A small network was shown many inputs. Here are its activations along a few directions, one row for each input.
In each table, some parts of the input vary, and every possible input appears once, in random order.
Descriptions start from the smaller parts, as in this example, which fits no table here: line(6) and (point or line(11) or (values(2) and ring(8))).
Shared parts are said once, and a part with two or three values counts as separate values.

Other details of the inputs shift rows strongly along three fixed directions, in all tables alike. That doesn't count.

Table:
r1: [ 23  12  -3   0  10 -26   9  34 -18 -15  -6  13  18 -19]
r2: [-15   1  -2 -32 -14  19 -13 -20 -15  13 -16   4  -2  44]
r3: [  5  -7  -5  -3   7   4  -3  22  -8  11 -10  36  35  13]
r4: [-23  -8  -2  32   2  10   2 -24  34  -3  20 -11 -15   5]
r5: [ -9  -7   7 -24 -17 -13   2  -1 -29 -19  -9 -13 -18   4]
r6: [-17  -2   1  32   1  16 -12 -19  38  11  15  -7 -18   6]
r7: [ 14  11   3 -12   3  -3  -3   4  -9   3  -8  -5  -2 -10]
r8: [ 33  15   0  -5  14 -13   7  24 -13   1  -8   8  14 -31]
r9: [  2   3   4  -3  -9  -8   3 -16   0 -12   8 -28 -20 -16]
r10: [-4 -3 -9  0  9  4  2 16 -2  3 -6 40 34 28]
r11: [ 12   1  -4  -2   6 -19  17  20 -18 -15   0  12  22 -18]
r12: [-18   0  -3   3  -4  24 -12 -18  15  20   2  -3  -8  25]
r13: [-22   0  -2   1  -4  27 -12 -21  17  23   4   0  -7  29]
r14: [ -9  14  -7  23   0  10  -4 -35  34   8  23 -13 -15  13]
r15: [-12 -17  -4   8   2  15   4  -5  13  10   5  14  15  12]
r16: [  0  10   8   5  -7 -18  -4   0  -4 -16   2 -20 -33 -14]
r17: [ -5 -13   9 -27 -15   4  -6   2 -22   1 -16 -19 -16  -4]
r18: [-27  -1  -4 -24 -18   8  -9 -16 -16   2 -11  13  -3  54]
r19: [-15  -8  -1 -19  -5   4  -6   8 -17   0 -14  31  11  37]
r20: [-19 -17   1 -31 -15  20  -4  -9 -17  13 -13   2   1  29]
r21: [  6   5  10   6  -2   0 -10   3   5   3  -2 -25 -31 -25]
r22: [-14   4  -7  21  -2  15   7 -41  34   4  28 -15  -8  10]
r23: [ 15   7   1  30  20 -18   5  23  15  -7   9  10  10 -27]
r24: [  0 -21  14 -21 -16 -10  -6  14 -26 -11 -20 -16 -17 -13]
r25: [  4   4   8   5  -3   1 -13   3   4   1  -3 -27 -27 -20]
r26: [ 11  13   5   1  -6 -14  -7  -6   1 -12   4 -28 -29 -18]
r27: [ -5   5  -9 -17   1  21  -5 -10  -3  16  -6  17  17  33]
r28: [-18  12  -4  29   2   6  -2 -26  33   2  24  -7 -19  13]
r29: [ -6 -12  10   8  -6 -13  -1   1  -2 -19   0 -24 -24 -16]
r30: [  9   2   9   0  -4  -2   2 -11   2  -6   2 -34 -21 -24]
r31: [ 21  13  -4 -12   6 -16   5  13 -14  -3  -3  13  16 -10]
r32: [  3  -3 -12  20  18  20  15   0  24  22  15  19  36  -2]
r33: [-9 -4 -9 -4  7  5 -1 11 -5  6 -6 41 34 36]
r34: [ 11   0 -12 -16   5  -1  18   4 -14   2   2  28  41   9]
r35: [ -9 -21  11 -21 -17  -3  -8   5 -21  -7 -18 -12 -16  -1]
r36: [  5   7   7 -32 -17 -14  -9  -1 -29 -11 -16 -13 -26   2]
r37: [ 11 -10   1   0  10 -18  12  27 -15 -13  -5  15  21 -18]
r38: [  1  -4  12  10  -6  -5 -13   5   5  -5  -4 -18 -30 -19]
r39: [ 18  -1   6 -27  -3  -9   6  12 -28  -7 -16  -9   6 -20]
r40: [ 34  10  -2  22  22 -11  20  13  13  -1  14  -9  18 -51]
r41: [  9  10 -14  48  25  -4  26  -1  34  -2  34  12  29 -23]
r42: [ 9  0 -8 27 18  8  2 16 23 11  8 27 30 -4]
Each input here is: ring(6) and (values(3) or line(4)).
The inputs of r22 and r24 match in every part but the ring(6) part. If r26 is changed in the same way as r22 into r24, which row does it become?
> r42
The inputs of r31 and r6 match in every part but the ring(6) part. If r9 is changed in the same way as r31 into r6, which row does it become?
> r35
Change only the values(3) part in r40. List by row number the other rows that result.
> r30, r39
List by row number the other rows that have the ring(6) part in common with r17.
> r12, r13, r20, r21, r25, r32

Table:
r43: [-17 -11   3  -2  -2   1  -6  13 -11  -3 -10  14  -4  20]
r44: [ 20   9   1 -37  -6 -27  16  21 -51 -21 -19   0   9 -12]
r45: [ 16   7  -1 -29   2  -6  -7  13 -25   0 -19  28  23  15]
r46: [ -4  12 -14  32  15   4  22 -17  29   0  30   3  16  -4]
r47: [-28 -11   5   4 -16   0  -8  -9   0 -10   2  -8 -27  18]
r48: [  2  24 -10  33  19   5   7  -6  33   8  21  10   6  -1]
r49: [ -7   1   2 -21  -7   4  -8   8 -18   4 -16  -5  -9  13]
r50: [ 15 -11  -1  14  11 -12  17  13   6 -14   8   9  26 -24]
r51: [ 30  11  -9   5  16 -14  19   0   1  -9  10   6  27 -21]
r52: [-15  -1  -5  -2   5   7  -1   6  -2   9  -3  29  15  32]
r53: [ 14  -7  14 -39 -17  -7  -9   7 -34  -1 -24 -23 -16 -16]
r54: [-20  -5   7 -11 -11  13  -5 -15  -2   8  -1 -26 -31   2]
r55: [  5  -2  -5  27  12  18   7 -14  36  21  19  -1  14 -14]
r56: [ -7   6  -1  -6 -13   4 -12 -30   6  -3   4  -8 -22  20]
r57: [  5 -18   2 -19  -2   5  -7  27 -22   4 -25  24  25   9]
r58: [-18  -2 -11   0  -1   5   4  -1  -1   6   5  30  20  33]
r59: [-19 -11  -4   4  -7  14   2 -35  19   0  14  -3   2  27]
r60: [ 22   9  -2  20  18 -11   0  14  14   1   3  16  20 -19]
r61: [-13   5 -12  -2   0   3   5  -2  -1   6   5  29  19  30]
r62: [ -1 -16  -9  -8   2   2   3  17  -9   2  -6  52  46  27]
r63: [  0  11  13 -22 -15  -4 -14   1 -19  -8 -15 -39 -45  -8]
r64: [ -4 -14  -2 -25   2   8  10  24 -27   9 -17  22  22   1]
r65: [-31  -3  -7   8  -5  14   8 -32  14   0  17  -5  -3  29]
r66: [ 18  15  -1  21  10   6  -6  -8  25   9  11 -15  -3 -19]
r67: [ 15   0  12  16  -4 -27  -9   5   6 -21   5 -29 -31 -40]
r68: [  5  11  -3  19  11   7  10  -4  20  12  17 -15  -6 -28]
r69: [  9   2   1 -29  -8  11  -3 -12 -15  14  -9  -4   4   8]
r70: [ 12  -7   5  24  12  -9  -3  19  13  -6   1  11   7 -20]
r71: [-14 -20   9  -6 -14  18  -8 -15   5   8  -6 -17 -19   2]
r72: [ -8   5  15 -10 -14 -16 -15   3 -15 -14 -13 -30 -47  -5]
r73: [ -9  -4   0 -15  -2   6  -6  14 -15   6 -13   5   1  13]
r74: [  4  22  -3  24   3 -11   5 -10  19  -7  19 -14 -20 -16]
r75: [ 34   6   5   5   5 -35   0  24 -10 -19  -3  -6  -2 -45]
r76: [ 17  -4   8   8  11 -18   2  42 -14 -10 -12  -9  -5 -42]
r77: [ -5  -5 -11 -10  -1   8  10 -19   2   2   5  17  28  27]
r78: [-15  -8  -1   5  -5  23 -15 -18  18  16   0  -1  -1  25]
r79: [ -9  -2   7  -7 -15  13 -21 -18   5   6  -7 -24 -26  11]
r80: [  6  -4  -4  16  12 -13  22  19  -3 -15   9   8  23 -23]
r81: [-16  -8  11  -2 -13   3 -22 -16   7  -3  -5 -16 -30  16]
r82: [ 10  19  -4  15  11   9  11 -10  18  12  19 -17  -8 -25]
The inputs of r52 and r58 match in every part but one. If r81 is changed in the same way as r52 into r58, which row does it become?
> r67
Describe the family of inputs behind these rows.
> values(2) and line(4) and line(5)
Start at r80 and move only the line(4) part, one step at a time. The first step leads to r65. Which rows follow, in order?
> r46, r44
Change only the values(2) part in r74. List by row number the other rows that result.
> r56
